A small network was shown many inputs. Here are its activations along a few directions, one row for each input.
Each table varies a few parts of the input and shows all the possible inputs, shuffled.
Descriptions start from the smaller parts, as in this example, which fits no table here: one of 8 places around a ring, together with either a single point or (one of 2 separate values, together with one of 4 places along a line) or one of 11 places around a ring.
Shared parts are said once, and a part with two or three values counts as separate values.

Rows:
x1: [-28 -33 -25  40  38   2  18  22 -29  22   3  20  19   3  -9   6 -19]
x2: [ 50 -21  20 -85 -58  11  22 -29   3 -20  29  24 -34  17 -53   8  88]
x3: [-14 -24 -17  29  25  -9  18   5 -14  -1  -7  10  23   0 -11   4 -22]
x4: [ 14  13  10  -1  11  -4 -36 -12   4 -21 -18 -21  16   9  18  10 -46]
x5: [ 55 -47  15 -73 -48  14  19 -37 -30 -34  24  40  -6  31 -72  38  48]
x6: [-11  36   6   2 -13  -7 -15   1  23  -6 -10 -12 -14 -12  34 -10   1]
x7: [-11 -10 -10  26  21  -4  -8   7 -15  -6 -14  12  13   9   7   8 -33]
x8: [ -9  30   3  13   5   7 -11  11  15  22   3 -19  -8 -10  27 -20   3]
x9: [ -9   6   5  11  14   3 -25  -2 -10 -10 -17  -3   6  13  22  19 -38]
x10: [-18   5  -7  19   4  -8  23  14  17  22   4 -13  -4 -26   1 -24  10]
x11: [ 12  45  14 -13 -13 -10 -31  -2  33  -8  -8 -42  -9 -17  31 -19 -14]
x12: [-31   0 -15  32  15   3  26  23   4  41  12   3  -2 -19   5 -20  22]
What is each input in this table made of?
Answer: one of 2 separate values, together with either a single point or one of 5 places along a line
The inputs of x5 and x2 match in every part but the choice among 2 separate values. If x7 is changed in the same way as x5 into x2, which row does it become?
Answer: x8

Rows:
x13: [ 38 -31  10 -32  -6   7  -7 -24 -25 -26   4  16  16  30 -40  26  -3]
x14: [-37   5 -18  57  46  -6 -21  20 -16  14 -22  -8  25   5  36   5 -56]
x15: [-37  -3 -23  58  37 -15  -9  23  -9   1 -23  -3  19  -5  25   3 -61]
x16: [ -9  -3  -5  13  17  11  27  15   8  41  22  -8   2 -17  -8 -24  24]
x17: [ 31 -36   4 -31  -8  -2   9 -27 -16 -37   0  22  13  21 -41  27  -2]
x18: [ -2 -18  -1 -16 -18   8  20  -1 -13   2  13  29 -17   8 -16  11  32]
x19: [ 34 -36   4 -33 -10   3   6 -25 -21 -35   3  19  15  23 -39  25  -3]
x20: [  4 -11   2 -17 -15  17   6   1 -16  15  14  25 -13  16 -14  13  40]
x21: [-39  -5 -23  59  37 -21 -10  23  -9  -2 -31  -2  20  -9  21   2 -63]
x22: [ -6 -17  -2 -14 -18   3  23  -1  -9   1  11  31 -18   5 -16   9  35]
x23: [-36   2 -16  57  45  -8 -17  22 -13   9 -22  -7  21   2  31   6 -63]
x24: [ -1 -14   0 -15 -15  12  16   2 -15   6  15  27 -18  10 -16  11  36]
x25: [ 14  74  23 -21 -24  -8 -21  -7  67  -1  -2 -52 -28 -36  48 -57  26]
x26: [-17  83  14  28  -3 -21 -53  -3  47 -23 -42 -49   1 -24  85 -20 -55]
x27: [ -9  -1  -7  14  18  14  24  12   6  45  21 -10   4 -13  -6 -24  28]
x28: [ 52  49  36 -71 -62 -14 -51 -40  40 -54 -13 -34 -19  -3  13  10   0]
x29: [-13  -8 -10  18  10   2  33  14   9  33  20  -8   2 -22 -14 -26  24]
x30: [ 19  61  31 -59 -62  -9 -35 -12  47 -24 -13 -30 -54  -7  41 -13  36]
x31: [-36   0 -20  55  40 -11 -11  24 -14   6 -22  -5  21  -5  28   2 -58]
x32: [-11  -6  -8  15  14   7  30  14   5  36  21  -8   1 -21 -12 -26  23]
x33: [ 35 -32   6 -30  -6   5   0 -24 -25 -31   4  17  14  25 -41  25  -2]
x34: [ 37 -31  10 -33 -11  12  -9 -22 -27 -19   6  16  14  30 -34  27   5]
x35: [  2 -13   3 -17 -14  16  11   1 -14  11  16  26 -16  13 -16  12  34]
x36: [-13 -10  -9  17   8  -2  38  14  12  33  18  -4  -3 -25 -15 -26  23]
The inputs of x36 and x22 match in every part but one. If x29 is changed in the same way as x36 into x22, which row does it become?
Answer: x18
What is each input in this table made of?
Answer: one of 4 places along a line, together with either a single point or one of 5 places along a line
List by row number the other rows that have the place on the line of 4 in common with x19.
Answer: x13, x17, x28, x33, x34

Rows:
x37: [ 14 -15  15 -52 -40  16 -14  14   2  10  11  21 -43  12 -16  10  46]
x38: [-41 -18 -16  34  -1 -26   1  32 -11 -11 -18   2  -1 -21  22   9 -42]
x39: [  7 -42  -6 -12 -21  16  32   8 -34  15  36  39 -17  14 -48  14  21]
x40: [  6  12  15   2   5  18  16 -18  19  21  40  -5   5 -12   5 -30  33]
x41: [-27  37 -15  28 -18 -26   4  21  16  14 -19   0 -26 -37  29 -20   5]
x42: [-16  32   9  25  34   7  16 -13  26  17  18 -34   7 -21  15 -34  16]
x43: [-28  44   1  13 -28 -23 -21  21  15 -12 -32  -8 -10  -8  45   6 -20]
x44: [ -7 -17  -3  27  32  11  42 -17  -2  31  16   5  35   2 -22  -2  12]
x45: [ 14 -13  -2 -36 -12  15  23   6   5   6  37  32 -25  19 -11 -14  79]
x46: [  8  11  13 -12 -13   8  -1  -5  12  28  29 -14  -4 -19   0 -21  20]
x47: [ 19   6  21 -48 -18  27 -24 -27 -21 -15 -12  21 -29  43   6  14  38]
x48: [ -5 -16  -9  16  30  -4  -7  31   5  11 -12 -27  18 -15  -9  -7 -42]
x49: [-20 -14  -1  36  52  -1  41  -2   1  20   8 -22  30  -4  -4 -28 -16]
x50: [  1  24   8   7   0   2 -26  28  29  12  -5 -45  -4 -15  12 -20 -12]
x51: [  6 -48 -10 -19 -19  13  -1  19 -27   6   9  25 -14  29 -48  31  24]
x52: [-47   0 -26  22  11 -29 -14  16 -12 -26 -27   8   5  -5  23  21 -48]
x53: [ 17 -23   4  -7   5  27  -8 -23 -48 -20  -5  43  -1  45 -25  33   6]
x54: [-40  37  -4  23 -17 -20 -12  16  23   4 -27 -11 -24 -23  35   9  -7]
x55: [  6 -25  -4  12   4   7  17  11  -6  35  11   6  22 -14 -32 -10 -11]
x56: [ 15  -7   6 -51 -34   9  12   8  -7  14  36  25 -41   4 -14  -2  58]
x57: [  3 -33  -2   4   0  24  63  -5 -32   7  40  41   2  21 -34  17  44]
x58: [ 33  16  14  -9   0  22 -36 -27   9  -2  -9  -7   7  23  24  -9   2]
x59: [-48 -15 -27  36   8 -20  22  33  -4   0 -25  15  -5 -35   5 -14 -24]
x60: [-55 -16 -21  50  22  -5  45  14  -2  -7 -13  22   5 -24  14 -24 -14]
x61: [  7  40   4   1   8  -2 -28  -2  14   1  -6 -48   3  -3  32   1 -19]
x62: [ 10 -28   7 -26 -25  22  -2  -1 -50 -14  14  31  -8  22 -36  32   2]
x63: [ 13   1  24 -60 -39  23 -19 -12 -16  -6   8  18 -41  19  -9  14  30]
x64: [-29 -10 -17  37  25 -25 -21  20   0 -38 -37  33  11  18  31   4 -49]
x65: [ 75 -11  40 -97 -77 -32  35 -57  46 -78  -4  -3 -19 -10 -43   7  35]
x66: [ 20   3  15 -16 -21   8 -23   5  13  20  14 -26  -5  -5  10  -7  15]
x67: [ -3  31  -1  11  14  -6  -6   9  23  26   4 -38  -7 -27   6 -33   3]
x68: [  4  -2 -20   9  37 -13 -22  15  -5  -2 -13 -26  26   4   3   7 -47]
x69: [  2   0  -2  -3  13  12  -7 -20 -27   3   4 -11  35  -1  -7  35 -24]
x70: [ 70 -26  12 -66 -51 -46  18 -70  19 -77   4  11  14 -13 -92  22  22]
x71: [-19  42  -1  24  -8 -18 -30  -1  19 -20 -36  10 -12  17  55  -1 -27]
x72: [  8   4 -16  19  58  -3 -20  -5  -3 -15 -16  -6  29  19  15   6 -51]
x73: [ 17  16  16 -22 -14  12 -30 -16   5   5   5 -27   5   8  17   6   8]
x74: [ 16  39   8  13  27   6 -32 -16  19  -9 -14 -29   8  15  41  -4 -22]
x75: [-15  -7  -1  28  40 -10  23   0  -9  28   6 -24  12 -27  -9  -9 -34]
x76: [-40  34 -16  41   8 -10  22   3  26   4 -12   6 -10 -28  33 -26  26]
x77: [ 16 -31  -8   4   0   3  -8  18  -9  20   4 -13  28   3 -19   6 -11]
x78: [ 31 -13  -4  15  23  12 -22 -15 -18  -5  -7  12  38  29  -1  11 -27]
What is each input in this table made of?
Answer: one of 2 separate values, together with either a single point or (one of 4 places along a line, together with one of 5 places along a line)
The inputs of x46 and x55 match in every part but the choice among 2 separate values. If x47 is changed in the same way as x46 into x55, which row does it become?
Answer: x53
Which other rows does x40 become when the place on the line of 4 takes its other values? List them by row number.
Answer: x42, x45, x76
Which other rows does x75 become when the choice among 2 separate values takes its other values? List them by row number.
Answer: x67
